Each row below holds a small network's activations on one record, seen along a few directions.
Each row is followed by the record's values for the fields L, V, P, D, Z, Y, M.
Other fields move the rows too, some of them a lot.
In the rows, 500 means zero.
Random noise pushes rows far along 3 fixed directions. That doesn't count. These rows show it; they differ only by the noise:
729; 538; 285; 466; 572; 334; 587; 489; 503; 599; 773; 546; 617; 574; 449; 551
535; 499; 257; 307; 387; 443; 621; 533; 447; 687; 435; 432; 483; 440; 586; 440
589; 417; 456; 419; 585; 710; 680; 446; 282; 652; 261; 458; 543; 242; 691; 449
686; 553; 325; 483; 623; 510; 640; 516; 416; 605; 668; 575; 577; 441; 500; 572
691; 479; 309; 415; 512; 337; 580; 458; 489; 624; 637; 478; 606; 549; 509; 484

534; 336; 660; 523; 629; 739; 516; 464; 399; 489; 266; 513; 611; 346; 632; 386 => L: l1 / V: v1 / P: p1 / D: d1 / Z: z1 / Y: y1 / M: m8
419; 623; 408; 427; 451; 416; 404; 630; 659; 499; 615; 515; 423; 613; 454; 495 => L: l1 / V: v2 / P: p3 / D: d6 / Z: z2 / Y: y2 / M: m10
576; 514; 366; 427; 542; 501; 625; 435; 448; 656; 512; 538; 571; 425; 571; 487 => L: l3 / V: v1 / P: p2 / D: d3 / Z: z2 / Y: y2 / M: m10
583; 377; 548; 420; 488; 283; 458; 444; 620; 525; 530; 464; 652; 640; 516; 389 => L: l2 / V: v1 / P: p1 / D: d1 / Z: z2 / Y: y2 / M: m10
400; 536; 460; 636; 407; 504; 626; 404; 368; 458; 450; 397; 369; 441; 462; 556 => L: l1 / V: v2 / P: p4 / D: d2 / Z: z2 / Y: y1 / M: m7
565; 185; 773; 457; 503; 449; 452; 271; 466; 540; 117; 322; 685; 403; 727; 220 => L: l3 / V: v2 / P: p1 / D: d1 / Z: z2 / Y: y2 / M: m10
162; 551; 382; 272; 87; 594; 592; 571; 447; 614; 137; 347; 245; 367; 643; 433 => L: l3 / V: v2 / P: p4 / D: d5 / Z: z2 / Y: y2 / M: m10
558; 658; 206; 446; 553; 507; 791; 528; 331; 650; 663; 557; 461; 408; 480; 610 => L: l2 / V: v1 / P: p2 / D: d3 / Z: z2 / Y: y1 / M: m7
395; 585; 589; 558; 652; 845; 648; 631; 334; 517; 331; 654; 414; 197; 584; 538 => L: l2 / V: v2 / P: p1 / D: d1 / Z: z2 / Y: y2 / M: m10
357; 392; 690; 398; 435; 631; 438; 455; 458; 528; 87; 352; 404; 387; 676; 330 => L: l2 / V: v2 / P: p3 / D: d6 / Z: z2 / Y: y2 / M: m10
482; 498; 645; 600; 605; 611; 516; 525; 483; 429; 542; 558; 485; 484; 494; 542 => L: l2 / V: v1 / P: p1 / D: d1 / Z: z2 / Y: y2 / M: m10
640; 486; 387; 418; 579; 441; 685; 406; 408; 650; 491; 484; 602; 451; 597; 490 => L: l2 / V: v1 / P: p2 / D: d3 / Z: z2 / Y: y2 / M: m10
527; 418; 658; 649; 577; 656; 494; 453; 410; 423; 473; 495; 497; 442; 482; 570 => L: l3 / V: v1 / P: p4 / D: d5 / Z: z1 / Y: y1 / M: m8
584; 256; 688; 533; 459; 353; 450; 257; 530; 492; 388; 315; 623; 590; 572; 398 => L: l3 / V: v1 / P: p4 / D: d5 / Z: z2 / Y: y2 / M: m10
446; 567; 400; 373; 407; 329; 403; 528; 648; 493; 595; 583; 486; 621; 408; 497 => L: l2 / V: v2 / P: p2 / D: d4 / Z: z2 / Y: y2 / M: m10
584; 323; 718; 598; 564; 554; 551; 249; 400; 436; 287; 372; 629; 437; 636; 468 => L: l1 / V: v2 / P: p4 / D: d5 / Z: z2 / Y: y2 / M: m10
542; 512; 453; 419; 501; 426; 456; 492; 585; 600; 579; 526; 598; 568; 478; 451 => L: l3 / V: v1 / P: p3 / D: d3 / Z: z2 / Y: y2 / M: m10
656; 355; 354; 362; 465; 343; 577; 372; 470; 644; 387; 362; 634; 535; 623; 358 => L: l1 / V: v1 / P: p2 / D: d3 / Z: z1 / Y: y1 / M: m8
440; 489; 541; 335; 552; 659; 448; 604; 575; 564; 366; 557; 498; 382; 590; 452 => L: l3 / V: v1 / P: p3 / D: d4 / Z: z2 / Y: y2 / M: m10
628; 455; 380; 413; 600; 497; 694; 398; 400; 666; 418; 461; 631; 404; 652; 462 => L: l1 / V: v1 / P: p2 / D: d3 / Z: z2 / Y: y2 / M: m10
531; 636; 436; 641; 602; 435; 592; 564; 450; 437; 797; 634; 484; 518; 330; 587 => L: l2 / V: v2 / P: p1 / D: d1 / Z: z2 / Y: y1 / M: m7
533; 442; 705; 731; 576; 595; 553; 271; 320; 422; 395; 466; 500; 426; 551; 495 => L: l2 / V: v2 / P: p4 / D: d2 / Z: z2 / Y: y2 / M: m10
508; 610; 660; 729; 713; 856; 691; 483; 271; 398; 499; 647; 444; 274; 497; 736 => L: l2 / V: v2 / P: p4 / D: d5 / Z: z2 / Y: y2 / M: m10
660; 471; 359; 462; 590; 368; 582; 375; 513; 618; 603; 533; 666; 561; 543; 468 => L: l1 / V: v1 / P: p2 / D: d3 / Z: z2 / Y: y2 / M: m10
528; 255; 698; 451; 474; 528; 451; 418; 469; 492; 209; 396; 587; 469; 602; 305 => L: l2 / V: v1 / P: p1 / D: d1 / Z: z1 / Y: y1 / M: m8
605; 297; 730; 728; 525; 465; 462; 234; 403; 365; 341; 345; 569; 512; 516; 454 => L: l1 / V: v2 / P: p4 / D: d2 / Z: z1 / Y: y1 / M: m8
630; 466; 512; 658; 414; 133; 472; 305; 601; 440; 728; 400; 565; 726; 369; 537 => L: l3 / V: v2 / P: p4 / D: d2 / Z: z2 / Y: y2 / M: m10
446; 699; 374; 423; 602; 699; 608; 674; 466; 545; 570; 674; 446; 290; 490; 661 => L: l3 / V: v2 / P: p2 / D: d4 / Z: z2 / Y: y2 / M: m10
556; 267; 708; 403; 546; 492; 333; 380; 514; 480; 196; 408; 671; 419; 635; 373 => L: l3 / V: v2 / P: p2 / D: d4 / Z: z1 / Y: y2 / M: m7
482; 437; 478; 342; 460; 412; 417; 500; 604; 533; 502; 448; 530; 544; 493; 403 => L: l3 / V: v1 / P: p3 / D: d4 / Z: z2 / Y: y1 / M: m7
527; 434; 460; 399; 499; 392; 503; 522; 616; 555; 508; 489; 617; 564; 553; 413 => L: l1 / V: v1 / P: p1 / D: d1 / Z: z2 / Y: y2 / M: m10
380; 628; 386; 430; 372; 420; 393; 676; 590; 504; 554; 527; 302; 588; 426; 563 => L: l2 / V: v2 / P: p2 / D: d6 / Z: z1 / Y: y2 / M: m7
563; 518; 468; 406; 556; 542; 547; 492; 489; 639; 494; 515; 616; 460; 561; 464 => L: l3 / V: v1 / P: p3 / D: d3 / Z: z2 / Y: y2 / M: m10
489; 369; 733; 672; 493; 584; 457; 361; 397; 424; 268; 404; 486; 402; 544; 505 => L: l3 / V: v2 / P: p4 / D: d2 / Z: z1 / Y: y2 / M: m7
578; 350; 676; 592; 532; 495; 538; 272; 437; 436; 348; 378; 617; 483; 598; 479 => L: l1 / V: v2 / P: p4 / D: d5 / Z: z2 / Y: y2 / M: m10
586; 412; 513; 673; 406; 165; 495; 245; 512; 406; 629; 318; 545; 699; 386; 492 => L: l1 / V: v2 / P: p4 / D: d2 / Z: z2 / Y: y1 / M: m7
578; 474; 444; 416; 513; 511; 497; 503; 499; 580; 449; 467; 604; 542; 531; 407 => L: l1 / V: v1 / P: p3 / D: d3 / Z: z1 / Y: y1 / M: m8
744; 524; 672; 637; 928; 634; 433; 509; 569; 408; 801; 756; 715; 482; 426; 636 => L: l3 / V: v1 / P: p3 / D: d4 / Z: z2 / Y: y2 / M: m10
476; 339; 529; 300; 405; 399; 306; 510; 672; 513; 319; 384; 549; 603; 544; 300 => L: l1 / V: v1 / P: p3 / D: d4 / Z: z1 / Y: y1 / M: m8
771; 569; 461; 598; 713; 451; 477; 499; 533; 505; 882; 645; 701; 621; 355; 587 => L: l3 / V: v1 / P: p3 / D: d3 / Z: z1 / Y: y1 / M: m8
525; 544; 501; 474; 687; 674; 573; 528; 454; 497; 442; 604; 567; 328; 558; 570 => L: l1 / V: v2 / P: p2 / D: d4 / Z: z2 / Y: y2 / M: m10
577; 422; 604; 491; 602; 605; 455; 456; 436; 449; 388; 502; 584; 365; 516; 495 => L: l3 / V: v2 / P: p2 / D: d4 / Z: z1 / Y: y1 / M: m8
441; 588; 441; 512; 478; 604; 530; 681; 482; 494; 536; 604; 410; 382; 459; 502 => L: l3 / V: v2 / P: p1 / D: d1 / Z: z1 / Y: y1 / M: m8
511; 565; 467; 571; 589; 544; 562; 455; 407; 468; 563; 477; 437; 453; 483; 569 => L: l1 / V: v2 / P: p2 / D: d6 / Z: z2 / Y: y1 / M: m7
394; 385; 608; 382; 481; 643; 458; 608; 491; 537; 223; 512; 495; 385; 625; 393 => L: l2 / V: v1 / P: p1 / D: d1 / Z: z1 / Y: y2 / M: m7
486; 458; 600; 538; 550; 506; 429; 576; 510; 463; 443; 571; 515; 465; 499; 450 => L: l2 / V: v2 / P: p1 / D: d1 / Z: z1 / Y: y2 / M: m7
404; 423; 482; 389; 307; 457; 463; 564; 522; 544; 292; 402; 443; 437; 559; 319 => L: l3 / V: v2 / P: p1 / D: d1 / Z: z1 / Y: y1 / M: m8
557; 399; 569; 467; 500; 377; 473; 442; 561; 543; 453; 463; 618; 496; 568; 371 => L: l3 / V: v2 / P: p1 / D: d1 / Z: z2 / Y: y2 / M: m10

Which values does each new row have?
438; 471; 578; 459; 456; 496; 415; 471; 506; 484; 427; 394; 450; 497; 526; 409 => L: l3 / V: v2 / P: p3 / D: d6 / Z: z2 / Y: y1 / M: m7
482; 429; 606; 582; 560; 554; 527; 440; 439; 424; 490; 441; 533; 500; 527; 463 => L: l1 / V: v1 / P: p1 / D: d1 / Z: z2 / Y: y1 / M: m7
456; 480; 639; 679; 513; 634; 638; 368; 330; 459; 320; 444; 398; 348; 538; 560 => L: l2 / V: v2 / P: p4 / D: d2 / Z: z2 / Y: y2 / M: m10
680; 404; 654; 625; 852; 692; 616; 301; 290; 424; 450; 528; 710; 295; 563; 552 => L: l1 / V: v2 / P: p2 / D: d4 / Z: z2 / Y: y1 / M: m7
501; 444; 600; 592; 535; 544; 425; 515; 520; 453; 547; 522; 507; 525; 460; 583 => L: l3 / V: v1 / P: p4 / D: d5 / Z: z1 / Y: y2 / M: m7
522; 380; 552; 410; 443; 507; 441; 431; 479; 565; 299; 432; 550; 535; 548; 335 => L: l2 / V: v1 / P: p3 / D: d3 / Z: z1 / Y: y1 / M: m8
463; 587; 522; 572; 492; 608; 600; 506; 432; 461; 538; 540; 442; 420; 490; 639 => L: l3 / V: v2 / P: p4 / D: d5 / Z: z2 / Y: y2 / M: m10
332; 402; 592; 315; 412; 689; 359; 576; 526; 520; 152; 484; 401; 405; 580; 341 => L: l2 / V: v1 / P: p3 / D: d4 / Z: z1 / Y: y1 / M: m8
531; 363; 595; 495; 535; 449; 508; 409; 512; 529; 319; 430; 624; 461; 621; 337 => L: l1 / V: v2 / P: p1 / D: d1 / Z: z2 / Y: y2 / M: m10
759; 398; 536; 624; 690; 230; 474; 364; 597; 414; 853; 522; 785; 723; 371; 491 => L: l1 / V: v1 / P: p1 / D: d1 / Z: z2 / Y: y1 / M: m7
425; 484; 448; 521; 292; 401; 485; 460; 471; 474; 392; 336; 403; 554; 528; 424 => L: l1 / V: v2 / P: p4 / D: d2 / Z: z1 / Y: y1 / M: m8
431; 598; 341; 321; 274; 162; 315; 615; 795; 541; 697; 434; 428; 768; 407; 434 => L: l3 / V: v2 / P: p3 / D: d6 / Z: z2 / Y: y2 / M: m10
535; 561; 172; 266; 331; 215; 650; 510; 554; 714; 571; 431; 499; 601; 529; 453 => L: l2 / V: v1 / P: p2 / D: d3 / Z: z2 / Y: y2 / M: m10
549; 563; 467; 574; 545; 545; 509; 596; 493; 468; 648; 633; 512; 451; 437; 502 => L: l3 / V: v2 / P: p1 / D: d1 / Z: z1 / Y: y1 / M: m8
439; 348; 649; 446; 426; 500; 446; 451; 534; 507; 327; 381; 517; 497; 619; 372 => L: l3 / V: v1 / P: p1 / D: d1 / Z: z2 / Y: y2 / M: m10
327; 580; 443; 344; 527; 806; 565; 667; 438; 573; 355; 559; 368; 253; 561; 507 => L: l3 / V: v1 / P: p3 / D: d4 / Z: z2 / Y: y1 / M: m7
470; 668; 541; 709; 602; 805; 619; 605; 325; 359; 614; 675; 353; 364; 384; 760 => L: l2 / V: v2 / P: p4 / D: d5 / Z: z1 / Y: y1 / M: m8
344; 496; 574; 382; 573; 854; 570; 581; 371; 535; 213; 526; 384; 228; 603; 464 => L: l2 / V: v1 / P: p3 / D: d4 / Z: z2 / Y: y1 / M: m7
481; 397; 544; 494; 435; 410; 534; 413; 443; 514; 408; 398; 536; 443; 534; 356 => L: l3 / V: v2 / P: p1 / D: d1 / Z: z2 / Y: y1 / M: m7
470; 295; 533; 367; 139; 72; 288; 368; 684; 479; 397; 251; 540; 781; 512; 351 => L: l3 / V: v2 / P: p4 / D: d5 / Z: z1 / Y: y2 / M: m7
621; 469; 460; 479; 565; 364; 401; 479; 585; 425; 599; 513; 628; 593; 414; 508 => L: l1 / V: v2 / P: p2 / D: d4 / Z: z1 / Y: y1 / M: m8
440; 569; 343; 419; 326; 364; 459; 671; 614; 529; 597; 519; 420; 546; 417; 437 => L: l3 / V: v2 / P: p1 / D: d1 / Z: z1 / Y: y1 / M: m8
810; 524; 578; 632; 819; 417; 531; 409; 514; 500; 819; 628; 773; 619; 402; 596 => L: l2 / V: v1 / P: p3 / D: d3 / Z: z2 / Y: y2 / M: m10
554; 440; 413; 385; 526; 565; 568; 488; 406; 664; 359; 509; 569; 378; 652; 445 => L: l3 / V: v1 / P: p2 / D: d3 / Z: z1 / Y: y2 / M: m7
